Each row below holds a small network's activations on one input, seen along a few directions.
In each table, some parts of the input vary, and every possible input appears once, in random order.
Descriptions start from the smaller parts, as in this example, which fits no table here: ring(8) and (point or line(9) or (values(3) and line(4))).
Shared parts are said once, and a part with two or three values counts as separate values.
(in the rows, 128 means zero)

Other details of the inputs shift rows strongly along three fixed directions, in all tables alike. That doesn't count.

A family of inputs:
x1: [ 47  97 115 167 162 122 145  91 133 130 152 159 173 176]
x2: [114  82 127 119 113 119 141 138 113 104 133 131 136 104]
x3: [170 146 124 118 112 128 119 148 119 103 139 124 111 104]
x4: [ 59 135 132 132 127 116 171  81 110 161 188 149 156 192]
x5: [155 134 123 109 102 129 130 170 105 100 130 116 105  99]
x6: [156 127 140 114  94 117 131 141  91  86 144 128 110  93]
x7: [101 101 111 130 131 127 160 122 102  97  86 143 144 142]
x8: [119  95 119 151 197 130 113 155 143 160  89 138 161 151]
x9: [ 72 103  98 118  99 123 160 121  96  54 167 116 138  97]
x10: [118  95 102 149 177 146 115 142 182 163  97 140 156 135]
x11: [ 54 117 104 148 170 133 161 109 142 155 163 135 179 181]
x12: [108 183 126 104 127 119 140  57 142 175 203 118 140 169]
x13: [168 144 149 122 105 125 116 128 115 127 143 138 114 110]
x14: [135  93 107 144 110 141 118 184 111  53 108 135 110  71]
x15: [165 150 146 112 141 123 101 104 145 166 132 121 127 124]
x16: [161 145 125 118 109 140 120 149 113 112 130 103  95 103]
x17: [155 146 147 110 104 106 137 146 100 124 135 116 111 111]
x18: [ 61 114 130 130 113 120 185  88  77  98 191 111 142 143]
x19: [148 138 133 112  84 126 125 134 146 138 141 134  98 129]
x20: [163 149 133 127 104 131 100 142 137 121 137 136 100 131]
x21: [144 158 137 123  98 147 117 135 127 132 141 116  90 128]
x22: [113  68 120 145 154 137 115 156 149 128  89 152 149 105]
x23: [123 104 104 169 184 156  90 169 172 164  74 145 143 155]
x24: [166 150 130 103 117 122 128 128 147 152 147 120 118 125]
x25: [146 120 149 105  78 122 124 140 124 125 128 145  98 111]
x26: [131 113 130 145 193 115 116 126 173 181  99 136 162 148]
x27: [ 98 130 112 141 135 113 151 116 126 110 159 121 156 139]
x28: [148 163 133 115 125 133  92 104 168 172 141 124 111 154]
x29: [154 161 132 124 122 150 117 130 133 148 139 110 104 128]
x30: [160 166 144  96 118 124 122  94 131 134  95 135 115 140]
x31: [166 174 143 110 136 134 124  91 130 159  94 129 117 161]
x32: [158 159 148 112 126 110 116 117 133 147 132 115 119 112]
x33: [ 72 112 103 146 151 126 146 114 140 108 137 115 163 121]
x34: [100 154 152 114  75 126 169  87  72 110 199 112 115 134]
x35: [163 170 135 117 138 117 124 142 140 166 130 112 123 140]
x36: [151 158 164 129 126 142 110 107 132 174 131 127 100 155]
x37: [171 170 146 109 123 123 124 101 131 143  97 141 126 148]
x38: [170 156 143 100 118 123 128 102 140 152  91 141 123 146]
x39: [156 121 119 140 168 129 112 153 177 164  94 122 139 128]
x40: [ 89  94 115 157 139 116 148 135 111  83 128 130 154 113]
x41: [ 50 101 121 128  98 123 163  88  93  89 176 128 149 114]
x42: [128  96 113 145 116 143 124 186 105  59  88 101 105  69]
x43: [123  92 118 164 204 144 103 155 158 177  77 148 162 155]
x44: [ 95  35 112 167 125 148  80 190 126  50  43 143 113  66]
x45: [157 139 145 124 106 118 129 142  98 109 123 100 100 100]
Description of these inputs: values(5) and (point or (values(2) and line(4))).
- Changing only the values(5) part turns x1 into x25. The same change can be made to x6. Which row results? => x2
- Change only the line(4) part in x23. List by row number the other rows that result. => x5, x11, x35
- Which other rows agree with x16 in the values(5) part? List them by row number. => x18, x21, x29, x31, x34, x36, x42, x45
- Change only the values(2) part in x20. List by row number the other rows that result. => x1
- Change only the line(4) part in x41. List by row number the other rows that result. => x15, x32, x44
